Each row below holds a small network's activations on one input, seen along a few directions.
In each table, some parts of the input vary, and every possible input appears once, in random order.
A made-up example of a description, with smaller parts first: one of 5 places around a ring, together with either a single point or one of 11 places along a line or (one of 2 separate values, together with one of 6 places along a line).
Shared parts are said once, and a part with two or three values counts as separate values.
In the rows, zero is written as 100.

Other details of the inputs shift rows strongly along two fixed directions, in all tables alike. That doesn't count.

A family of inputs:
x1: [59 141 143 58 95 86 72 73 103 128 64]
x2: [143 121 155 98 149 71 13 149 56 19 125]
x3: [139 63 61 166 140 131 110 119 111 108 155]
x4: [57 137 156 81 70 101 73 71 103 127 58]
x5: [139 84 47 127 148 116 105 154 128 99 157]
x6: [56 77 54 113 71 108 157 71 113 156 107]
x7: [178 99 156 109 152 72 29 117 47 14 95]
x8: [63 137 145 63 54 93 87 88 87 85 60]
x9: [138 78 56 155 125 133 106 153 132 95 152]
x10: [95 70 43 73 63 105 175 79 122 129 89]
x11: [143 46 45 156 157 104 104 125 96 103 132]
x12: [68 143 132 39 74 78 88 93 83 91 69]
x13: [88 114 147 69 97 93 94 50 93 120 35]
x14: [87 141 153 75 77 103 106 55 92 96 50]
x15: [41 89 41 88 84 93 137 95 129 164 114]
x16: [137 114 164 122 126 87 12 145 60 15 117]
x17: [82 134 142 66 63 91 104 61 73 78 60]
x18: [99 75 53 82 80 116 176 74 142 143 80]
x19: [74 72 58 86 46 102 171 76 120 122 123]
x20: [112 65 49 173 130 118 82 152 109 107 159]
Each input here is: one of 4 places along a line, together with one of 5 places along a line.
Q: Which other rows does x13 become when the place on the line of 5 takes its other values? List them by row number.
A: x7, x10, x11, x18
Q: Which other rows does x17 become when the place on the line of 5 takes its other values? List them by row number.
A: x3, x6, x14, x19

A family of inputs:
x21: [86 115 121 90 74 98 109 98 92 71 91]
x22: [98 68 66 110 111 96 130 97 103 107 96]
x23: [112 106 71 114 98 117 124 96 127 113 112]
x24: [104 76 81 130 92 110 139 91 104 102 104]
x25: [70 132 114 99 112 94 72 87 64 105 115]
x26: [76 111 121 102 82 99 71 100 87 106 81]
x27: [107 76 80 85 82 110 123 119 110 106 125]
x28: [65 119 126 113 82 104 88 96 97 99 87]
x29: [72 114 134 82 107 82 72 103 97 116 88]
x30: [79 109 136 87 89 102 70 101 93 116 88]
x31: [93 125 117 83 116 92 91 102 93 96 63]
x32: [98 106 125 109 83 93 112 68 88 94 74]
x33: [105 91 134 82 93 98 97 73 84 107 71]
x34: [109 100 60 96 113 99 117 105 125 122 105]
x35: [104 81 68 97 75 107 123 117 103 96 116]
x36: [71 114 125 84 104 80 68 97 103 109 87]
x37: [100 119 113 68 92 70 84 100 93 81 91]
x38: [105 118 123 77 101 109 83 88 102 102 71]
x39: [117 82 77 124 90 102 130 82 111 111 113]
x40: [146 92 109 163 178 91 21 169 70 45 135]
x41: [168 87 104 129 170 86 39 160 83 29 150]
x42: [80 91 85 123 91 115 107 104 127 120 130]
x43: [99 78 69 96 76 111 126 122 101 93 113]
x44: [94 115 137 76 81 98 103 95 98 82 101]
x45: [98 127 117 85 114 89 88 97 95 98 66]
x46: [103 120 116 89 95 109 89 93 91 99 65]
x47: [101 102 141 95 91 96 111 68 93 107 81]
x48: [85 79 76 110 90 114 97 111 120 126 121]
x49: [97 131 122 102 96 108 101 86 102 94 74]
x50: [90 103 61 90 97 101 132 99 86 102 146]
x51: [69 121 126 114 81 100 85 91 98 102 90]
x52: [178 66 106 150 163 107 47 128 75 49 128]
x53: [113 86 80 96 105 124 121 111 120 128 107]
x54: [99 124 123 72 120 90 83 91 106 101 73]
x55: [105 77 72 86 80 109 119 113 115 99 124]
x56: [91 117 121 91 74 95 106 94 93 73 94]
x57: [97 140 113 86 126 102 88 80 67 97 99]
x58: [106 91 76 90 122 106 124 114 126 129 109]
x59: [155 96 103 157 175 84 15 157 80 54 144]
x60: [95 117 115 92 119 94 97 62 57 95 97]
x61: [79 80 72 120 85 116 105 121 106 120 110]
x62: [96 86 64 93 91 87 126 120 109 99 117]
x63: [103 104 113 84 104 74 90 69 90 98 70]
x64: [99 118 117 88 97 112 92 99 89 96 62]
x65: [82 90 94 121 94 117 111 111 123 127 132]
x66: [112 124 114 82 97 104 80 88 96 100 71]
x67: [112 66 70 117 90 108 126 92 98 111 98]
x68: [99 81 76 80 100 91 125 122 117 109 126]
x69: [95 100 115 90 104 78 97 74 84 95 65]
x70: [88 113 115 74 93 78 94 111 84 76 82]
x71: [100 88 81 98 82 109 128 105 122 91 132]
x72: [119 70 67 110 89 103 120 86 105 116 103]
x73: [104 67 70 100 115 94 122 87 117 114 107]
x74: [77 87 68 117 100 91 106 119 113 125 115]
x75: [110 84 64 90 74 103 118 111 111 100 122]
x76: [78 125 123 106 82 96 76 86 102 105 95]
x77: [111 75 86 120 96 108 131 83 116 110 115]
x78: [93 128 122 101 96 112 105 91 101 92 72]
x79: [105 94 72 102 76 103 127 104 118 91 131]
x80: [84 115 118 94 82 95 64 95 93 108 86]
x81: [97 92 119 94 87 100 102 78 76 93 60]
x82: [106 65 78 98 118 96 126 92 112 122 108]
x83: [99 129 130 89 101 110 95 81 111 97 80]
x84: [109 98 89 109 107 124 131 105 128 121 116]
Q: What is each input in this table made of?
A: one of 4 separate values, together with either a single point or (one of 3 separate values, together with one of 5 places along a line)
Q: Changing only the choice among 4 separate values turns x72 into x66. The same change can be made to x77. Which row results?
A: x83
Q: Changing only the choice among 4 separate values turns x62 into x69. The same change can be made to x35. Which row results?
A: x67
Q: Which other rows does x49 become when the choice among 4 separate values takes its other values? List them by row number.
A: x32, x51, x56
Q: Which other rows does x82 become when the choice among 3 separate values takes its other values? List them by row number.
A: x33, x47
